A small network was trained on invented records. Each row is its activation on one of them, seen along a few directions.
After each row come some of the record's fields: Vevag, Zomi, Nerof, Kugep, Gis.
A field that a record lacks is left out.
Other fields move the rows too, some of them a lot.
In the rows, 500 means zero.
Random noise pushes rows far along 10 fixed directions. That doesn't count. These rows show it; they differ only by the noise:
[605 479 584 470 490 308 397 553 583 429 619 323 539 285 357 373 300 512
 418 372 453 485 477 507 499 501 341 677]
[333 430 661 570 696 530 519 395 440 336 634 407 418 442 416 496 533 440
 386 562 552 566 667 442 618 492 503 447]
[451 442 538 501 438 441 222 635 430 582 602 217 527 639 418 365 268 563
 258 373 288 460 599 467 512 656 574 670]
[457 522 555 700 612 508 648 834 545 511 445 875 483 235 345 551 583 450
 475 353 902 474 275 597 547 342 285 599]
[665 435 556 320 692 309 525 136 505 395 590 402 382 382 314 391 406 287
 528 599 491 441 606 503 511 408 273 361]
[473 670 791 485 711 372 545 335 239 536 607 305 220 511 431 404 630 241
 358 680 594 465 467 678 535 523 306  53]
[439 186 302 713 183 645 730 755 581 662 265 521 781 288 505 447 253 612
 524 288 760  91 178 344 896 293 388 515]
[492 498 637 468 499 551 456 508 421 410 388 539 218 499 400 369 549 395
 352 619 642 480 478 624 564 404 572 417]
[444 661 617 532 764 401 276 506 324 437 612 592 295 253 245 360 314 297
 257 454 785 561 640 564 361 485 516 542]
[410 317 551 427 426 398 374 234 453 487 652 267 292 589 447 353 452 644
 406 569 306 457 579 447 547 595 501 596]
[270 347 411 613 588 668 440 597 477 520 558 560 557 473 331 508 351 560
 361 398 620 448 637 354 651 465 643 617]
[306 436 664 702 583 556 540 422 369 250 509 355 495  72 462 375 275 361
 319 500 861 430 596 364 720 371 556 396]

[437 441 468 380 103 513 460 465 565 609 630 341 311 632 499 478 708 944
 592 519 242 495 305 628 526 635 515 565]
{Vevag: b1, Zomi: g2, Nerof: y1, Kugep: n3, Gis: p3}
[490 389 425 467 536 616 466 282 482 348 414 424 519 369 478 405 284 376
 473 561 677 373 676 326 634 345 656 389]
{Vevag: b1, Zomi: g1, Nerof: y2, Kugep: n2}
[563 448 689 633 512 457 628 416 428 236 334 432 595 427 785 474 481 320
 483 557 500 577 594 408 552 456 494 494]
{Vevag: b2, Zomi: g1, Nerof: y4, Kugep: n2, Gis: p3}
[632 567 730 445 497 323 528 330 382 432 509 273 339 455 556 386 585 346
 478 606 498 459 408 621 501 489 263 230]
{Vevag: b1, Zomi: g2, Nerof: y4, Kugep: n2, Gis: p3}
[612 339 630 469 519 543 392 436 647 134 256 544 437 569 618 404 513 373
 396 640 428 588 666 425 500 413 696 715]
{Vevag: b2, Zomi: g2, Nerof: y4, Kugep: n4, Gis: p2}
[568 580 749 430 492 340 506 541 492 438 588 313 357 626 539 500 725 498
 472 602 279 651 426 712 443 598 337 449]
{Vevag: b1, Zomi: g2, Nerof: y4, Kugep: n1, Gis: p1}
[410 703 400 419 626 735 590 829 759 640 780 535 707 486 230 752 670 753
 619 400 425 640 489 557 564 476 582 435]
{Vevag: b1, Zomi: g2, Nerof: y1, Kugep: n4, Gis: p2}
[738 443 373 330 544 711 734 558 639 560 256 635 595 700 398 631 678 281
 675 608 554 303 395 558 694 233 377  99]
{Vevag: b2, Zomi: g2, Nerof: y1, Kugep: n2, Gis: p3}
[618 445 401 392 519 522 568 404 665 362 430 516 618 426 439 541 417 407
 599 527 507 456 541 414 537 392 496 461]
{Vevag: b2, Zomi: g2, Nerof: y2, Kugep: n3}
[492 429 541 396 482 616 379 281 308 511 486 110 465 842 602 492 564 313
 457 646 369 340 684 471 622 586 539  43]
{Vevag: b1, Zomi: g1, Nerof: y1, Kugep: n4, Gis: p3}
[545 559 700 572 467 300 374 767 531 366 562 739 286 273 400 467 607 543
 447 321 664 723 365 724 289 504 295 879]
{Vevag: b1, Zomi: g1, Nerof: y4, Kugep: n1, Gis: p3}
[796 282 371 320 290 543 614 568 641 465 194 609 638 704 429 490 396 443
 633 432 285 483 474 585 588 372 383 590]
{Vevag: b1, Zomi: g2, Nerof: y4, Kugep: n3, Gis: p2}
[395 720 695 531 802 626 544 622 443 334 565 654 379 521 388 679 769 320
 468 580 663 766 647 644 455 472 544 309]
{Vevag: b2, Zomi: g1, Nerof: y2, Kugep: n3}
[501 397 486 443 464 648 660 403 406 509 358 408 560 625 530 513 497 346
 518 608 470 368 537 502 724 412 543 155]
{Vevag: b1, Zomi: g2, Nerof: y1, Kugep: n1, Gis: p3}
[524 405 462 370 306 589 482 446 596 517 336 509 257 536 469 347 502 579
 431 695 499 375 371 528 633 353 791 526]
{Vevag: b2, Zomi: g1, Nerof: y4, Kugep: n1, Gis: p3}
[578 518 513 436 388 534 603 323 569 317 444 403 510 230 527 466 450 471
 578 603 610 445 462 483 599 376 537 340]
{Vevag: b2, Zomi: g2, Nerof: y1, Kugep: n3, Gis: p2}
[624 604 330 511 648 483 400 647 568 481 517 691 708 155 302 515 189 385
 554 258 773 517 597 451 371 405 469 647]
{Vevag: b1, Zomi: g1, Nerof: y2, Kugep: n4}
[637 717 428 397 575 444 519 431 277 886 466 446 491 721 526 492 516 286
 527 558 485 321 423 654 424 579 374  44]
{Vevag: b1, Zomi: g1, Nerof: y1, Kugep: n4, Gis: p2}
[499 271 280 454 513 836 622 481 604 469 292 447 774 746 538 606 393 421
 564 558 429 368 706 275 786 344 754 358]
{Vevag: b2, Zomi: g1, Nerof: y2, Kugep: n2}
[645 443 515 460 588 455 685 568 768 331 503 467 763 221 379 516 364 450
 564 438 496 513 490 438 643 318 404 610]
{Vevag: b1, Zomi: g2, Nerof: y4, Kugep: n1, Gis: p2}
[515 574 453 561 389 521 501 559 372 559 372 596 469 326 492 409 360 466
 460 444 743 410 392 536 488 410 520 419]
{Vevag: b1, Zomi: g2, Nerof: y4, Kugep: n2, Gis: p3}
[367 439 477 409 679 740 797 324 603 371 524 556 472 634 420 649 708 498
 592 748 422 597 632 435 722 368 693 290]
{Vevag: b2, Zomi: g2, Nerof: y2, Kugep: n1}
[407 541 406 489 506 627 621 651 501 679 553 516 584 462 295 564 406 566
 488 421 547 477 426 537 656 426 488 399]
{Vevag: b2, Zomi: g2, Nerof: y4, Kugep: n1, Gis: p2}
[630 570 678 471 610 411 435 397 334 358 366 270 461 493 559 343 304 123
 315 625 507 436 628 511 535 472 540 289]
{Vevag: b2, Zomi: g2, Nerof: y4, Kugep: n1, Gis: p3}
[669 273 618 490 147 445 470 395 702  68 305 515 345 232 671 380 600 623
 619 545 605 485 370 520 507 386 412 774]
{Vevag: b1, Zomi: g2, Nerof: y1, Kugep: n4, Gis: p1}
[320 696 449 523 497 508 532 677 540 821 768 640 326 331 240 584 717 750
 555 419 788 376 144 656 499 508 329 333]
{Vevag: b1, Zomi: g2, Nerof: y2, Kugep: n3}
[626 600 528 549 499 429 825 596 543 531 390 525 655 276 558 521 487 362
 615 494 649 401 260 560 617 365 308 283]
{Vevag: b1, Zomi: g2, Nerof: y2, Kugep: n1}
[375 286 567 603 407 661 811 561 788 381 616 232 774 520 672 704 777 800
 671 535 301 497 416 345 857 462 429 442]
{Vevag: b1, Zomi: g1, Nerof: y1, Kugep: n2, Gis: p1}
[367 338 490 507 684 463 471 385 540 370 732 624 460 362 304 575 481 550
 547 394 562 657 704 419 494 493 378 710]
{Vevag: b1, Zomi: g1, Nerof: y4, Kugep: n1, Gis: p3}
[538 456 332 414 374 570 386 591 729 421 474 702 458 344 357 438 362 751
 521 411 535 579 534 450 431 399 740 941]
{Vevag: b2, Zomi: g1, Nerof: y2, Kugep: n2}
[402 350 489 669 427 574 627 849 448 768 375 537 659 888 608 585 603 551
 449 384 340 399 328 533 653 586 380 507]
{Vevag: b1, Zomi: g2, Nerof: y4, Kugep: n1, Gis: p1}
[566 493 670 547 311 488 378 600 581 207 386 558 310 279 595 438 660 526
 495 518 707 549 399 600 450 425 521 664]
{Vevag: b2, Zomi: g1, Nerof: y1, Kugep: n4, Gis: p3}
[762 593 471 401 237 407 629 620 604 532 252 623 429 120 420 280 311 508
 555 468 707 399 176 691 536 267 450 546]
{Vevag: b1, Zomi: g1, Nerof: y4, Kugep: n1, Gis: p1}
[472 489 461 474 579 690 499 600 475 405 377 773 479 474 296 548 435 405
 465 468 662 627 647 553 525 359 665 520]
{Vevag: b2, Zomi: g1, Nerof: y4, Kugep: n3, Gis: p1}
[328 381 462 392 559 637 489 468 706 369 744 464 550 419 240 550 452 773
 498 474 299 733 734 389 619 447 762 760]
{Vevag: b2, Zomi: g1, Nerof: y4, Kugep: n1, Gis: p3}
[605 622 329 294 585 393 452 466 613 701 660 508 564 477 258 473 314 537
 536 450 339 491 491 501 389 521 527 548]
{Vevag: b2, Zomi: g2, Nerof: y2, Kugep: n1}
[562 613 428 392 444 634 265 388 317 459 314 434 349 502 480 363 359 264
 383 636 713 340 621 524 444 436 759 218]
{Vevag: b2, Zomi: g2, Nerof: y1, Kugep: n4, Gis: p3}

Here are new rows. What are their fields?
[561 684 558 512 510 325 189 689 337 715 560 396 411 753 544 430 472 459
 336 398 385 482 473 619 226 733 425 597]
{Vevag: b2, Zomi: g2, Nerof: y2, Kugep: n2}
[699 613 476 380 611 497 653 503 542 590 339 687 445 521 419 491 607 339
 576 614 595 433 368 633 505 334 399 282]
{Vevag: b1, Zomi: g2, Nerof: y4, Kugep: n2, Gis: p1}
[571 646 305 387 619 476 638 446 621 686 693 518 696 287 290 580 409 564
 720 425 535 475 455 480 502 419 411 383]
{Vevag: b2, Zomi: g1, Nerof: y2, Kugep: n4}
[464 340 499 523 741 290 542  56 454 341 596 584 502 527 624 490 431 391
 535 583 347 591 748 285 365 593 453 698]
{Vevag: b2, Zomi: g2, Nerof: y2, Kugep: n1}
[493 409 626 681 417 328 642 313 444 332 581 169 711 160 725 453 328 473
 595 392 544 428 484 345 602 531 232 438]
{Vevag: b1, Zomi: g1, Nerof: y2, Kugep: n4}
[472 534 316 390 571 632 517 435 507 613 561 665 411 468 276 581 591 520
 594 538 689 410 488 537 519 389 501 342]
{Vevag: b2, Zomi: g2, Nerof: y1, Kugep: n2, Gis: p3}
[431 348 366 490 582 623 557 381 621 455 517 589 515 566 483 608 563 570
 597 559 527 473 606 349 598 423 575 564]
{Vevag: b2, Zomi: g1, Nerof: y2, Kugep: n2}
[413 704 549 681 362 368 512 612 282 889 590 244 560 400 651 426 448 550
 405 441 600 256 171 556 543 642 361 225]
{Vevag: b2, Zomi: g1, Nerof: y1, Kugep: n4, Gis: p2}
[405 759 648 453 445 600 439 583 429 455 537 217 375 218 369 341 325 484
 259 637 635 518 457 577 608 399 845 296]
{Vevag: b2, Zomi: g2, Nerof: y4, Kugep: n1, Gis: p2}
[342 467 592 617 341 642 712 765 633 503 602 557 482 445 499 687 896 784
 645 452 580 528 221 615 669 474 348 422]
{Vevag: b1, Zomi: g2, Nerof: y1, Kugep: n3, Gis: p3}
[539 404 280 496 640 236 607 236 470 793 776 560 677 686 539 654 533 594
 794 334 256 449 533 389 301 714  42 573]
{Vevag: b1, Zomi: g2, Nerof: y2, Kugep: n4}
[250 588 466 646 779 715 501 703 507 440 601 791 565 487 417 680 588 553
 459 441 674 724 708 418 475 475 742 672]
{Vevag: b2, Zomi: g1, Nerof: y2, Kugep: n2}
[451 365 261 443  65 614 560 472 591 724 422 514 327 473 506 443 591 864
 664 526 624 228 138 531 645 414 523 476]
{Vevag: b1, Zomi: g1, Nerof: y2, Kugep: n4}
[449 454 273 292 859 666 472 196 469 696 690 319 694 882 357 666 454 352
 543 620 247 430 894 298 585 546 636 174]
{Vevag: b2, Zomi: g1, Nerof: y1, Kugep: n2, Gis: p2}
[391 540 663 599 603 566 621 610 494 374 439 685 374 649 592 577 757 472
 437 617 487 676 481 561 497 515 599 551]
{Vevag: b2, Zomi: g2, Nerof: y2, Kugep: n1}
[428 353 570 781 598 327 445 309 221 413 321 766 328 650 864 464 587 275
 438 528 713 421 555 393 284 616 317 660]
{Vevag: b2, Zomi: g2, Nerof: y2, Kugep: n2}
[445 521 348 439 376 661 529 669 564 685 500 395 602 463 357 471 355 632
 463 486 482 379 390 493 664 404 681 404]
{Vevag: b1, Zomi: g2, Nerof: y4, Kugep: n1, Gis: p1}
[591 304 430 493 274 435 459 410 516 522 376 598 353 767 701 489 681 602
 635 512 402 413 393 519 414 577 352 657]
{Vevag: b1, Zomi: g1, Nerof: y2, Kugep: n4}
